Questions about the grid below.
1) Find the median of all entries.
2) Find the entry just left of -5.3.
[[14.7, -9.8, -4.9, 24.4, -8.1, 0.0, 4.5, -12.2, 7.4], [-9.6, -5.5, 5.5, 19.6, -1.5, 17.4, -12.8, -9.1, -12.6], [-8.2, -11.7, 1.3, 19.9, -1.8, 15.9, -11.4, -6.1, -5.0], [-9.0, 18.7, 16.8, 0.9, 6.6, 21.6, 0.7, 13.0, -4.3], [19.9, 16.7, 6.5, -4.0, -2.4, 5.2, 26.9, 18.3, 16.7], [-17.7, -13.8, 5.9, 30.4, -0.7, 21.0, -21.2, -18.7, -20.6], [17.0, -9.8, -8.4, 15.7, 3.4, -9.0, 9.5, -5.0, 11.1], [13.8, -5.3, -6.8, 14.8, 8.7, -5.2, 5.9, -7.1, 8.4], [-7.7, 15.2, 13.2, -2.0, 2.7, 16.6, 1.4, 9.5, 1.7], [-13.6, -1.9, 9.3, 16.8, -4.1, 23.3, -18.6, -9.1, -14.2], [22.9, 11.6, -0.9, -8.6, -7.7, -2.2, 25.8, 17.9, 24.1], [-3.5, 15.3, 11.5, -7.6, 7.6, 12.2, 1.9, 10.6, -3.2], [15.2, -8.1, -9.5, 18.2, -4.3, -4.8, 7.2, -7.6, 10.5]]
1) 1.4
2) 13.8

data =
[[ 0.09 -0.10 -0.14  0.09 -0.12  0.02 -0.02 -0.06]
 [ 0.05 -0.07 -0.10  0.06 -0.09  0.00 -0.05 -0.06]
 [ 0.10 -0.15 -0.16  0.04 -0.07  0.02  0.00 -0.04]
 [ 0.02 -0.13 -0.04 -0.14  0.10  0.13  0.10  0.03]
 [-0.10 -0.04  0.06 -0.20  0.07  0.09  0.03 -0.13]
 [ 0.16 -0.12 -0.22  0.10 -0.09 -0.02 -0.02  0.01]
 [ 0.07 -0.10 -0.12  0.06 -0.07  0.04 -0.02 -0.04]
 [ 0.12 -0.12 -0.16  0.05 -0.11  0.00  0.01 -0.05]
 [ 0.07 -0.09 -0.11  0.06 -0.09  0.01 -0.02 -0.06]
 [ 0.07 -0.08 -0.14  0.06 -0.10 -0.03  0.00 -0.11]
 [ 0.07 -0.09 -0.12  0.05 -0.09  0.02 -0.01 -0.01]
 [ 0.06 -0.14 -0.08 -0.13  0.11  0.11  0.16  0.06]
 [ 0.03 -0.09 -0.09  0.05 -0.05  0.00 -0.04 -0.01]
 [ 0.12 -0.11 -0.13  0.04 -0.06 -0.01  0.00  0.06]]
Counting starts at 1.
Read off the entry in row 3 and column 1.
A: 0.10
Read off the entry at row 1, column 3.
A: -0.14
The top-left entry: 0.09
The entry in row 2 and column 1: 0.05
Read off the entry in row 2 and column 2.
A: -0.07
The bottom-right entry: 0.06
The entry in row 1 and column 2 -> -0.10
The top-right entry -> -0.06
The entry just right of -0.15 is -0.16
Read off the entry in the bottom-left corner.
A: 0.12
The entry just left of -0.20 is 0.06

B =
[[52 30 68 42 62 42 55 21 31 36 57 51 48 58 55]
 [41 48 60 37 65 43 63 32 49 50 31 63 21 55 68]
 [63 30 65 53 53 49 45 36 31 40 76 43 75 56 42]
 [41 45 62 37 66 42 63 29 44 46 33 62 25 54 66]
 [49 81 40 58 51 59 59 73 78 70 37 61 35 55 65]
 [32 35 59 44 57 58 57 67 47 53 42 61 71 21 36]
 [31 30 63 38 61 52 60 55 40 49 38 62 61 25 41]
 [41 54 57 39 65 44 64 36 53 52 29 63 20 56 70]
 [34 45 60 36 66 45 64 38 48 50 27 65 28 45 63]
 [50 29 63 52 52 56 48 55 36 44 67 48 85 37 32]
 [52 73 41 64 44 67 53 88 74 69 51 56 65 43 48]]
Indices start at 1.
The entry at row 2, column 1 is 41
The entry at row 1, column 1? 52
The entry directly below the smallest entry? 28
The entry directly below 39 -> 36
The top-right entry? 55
The top entry of the column that holds the smallest entry? 48
The entry in row 2 and column 2? 48
The entry in row 1 and column 3? 68
The entry directly below the centre entry -> 55
The bottom-right entry? 48
The entry at row 3, column 2? 30
The entry directly above the smallest entry? 61
The entry at row 1, column 2? 30
The entry directly above the centre entry? 73
The entry just right of the centre entry -> 47
The maximum? 88
The entry just right of the largest entry? 74
The entry at row 3, column 1? 63
The entry just left of 71: 61
The entry in the bottom-left corner? 52
The entry directly above the largest entry: 55
The entry just left of the largest entry -> 53

W =
[[ -1  -1   4  -4  -4   0  -3  -5  -3   2   2  -2]
 [ -1  -4  15 -14 -13   2 -12 -10 -13   4   4  -8]
 [  1   1   1   2   2  -1  -1   0   2   1   1  -1]
 [-35 -32 -39 -41  -1 -13  33   6 -10 -39 -29  25]
 [ -1  -4  11   8  41  49   1 -47  69   4   8   0]]
Indices start at 1.
Which number is the entry just left of -5? -3
The entry directly below 25: 0
Which number is the entry directly below -29? 8
The entry in row 2 and column 1 -> -1
The bottom entry of the column that holds the largest entry -> 69
The entry in row 3 and column 1: 1
The entry at row 1, column 3 is 4
The entry just left of the largest entry -> -47
Which number is the entry at row 2, column 2? -4
The top-left entry: -1
The top-right entry is -2
Which number is the entry directly above the largest entry? -10
Which number is the entry directly below -32? -4
Which number is the top entry of the column that holds the smallest entry? -5
The bottom-left entry: -1
Which number is the entry just right of -32? -39
Which number is the entry at row 1, column 2? -1
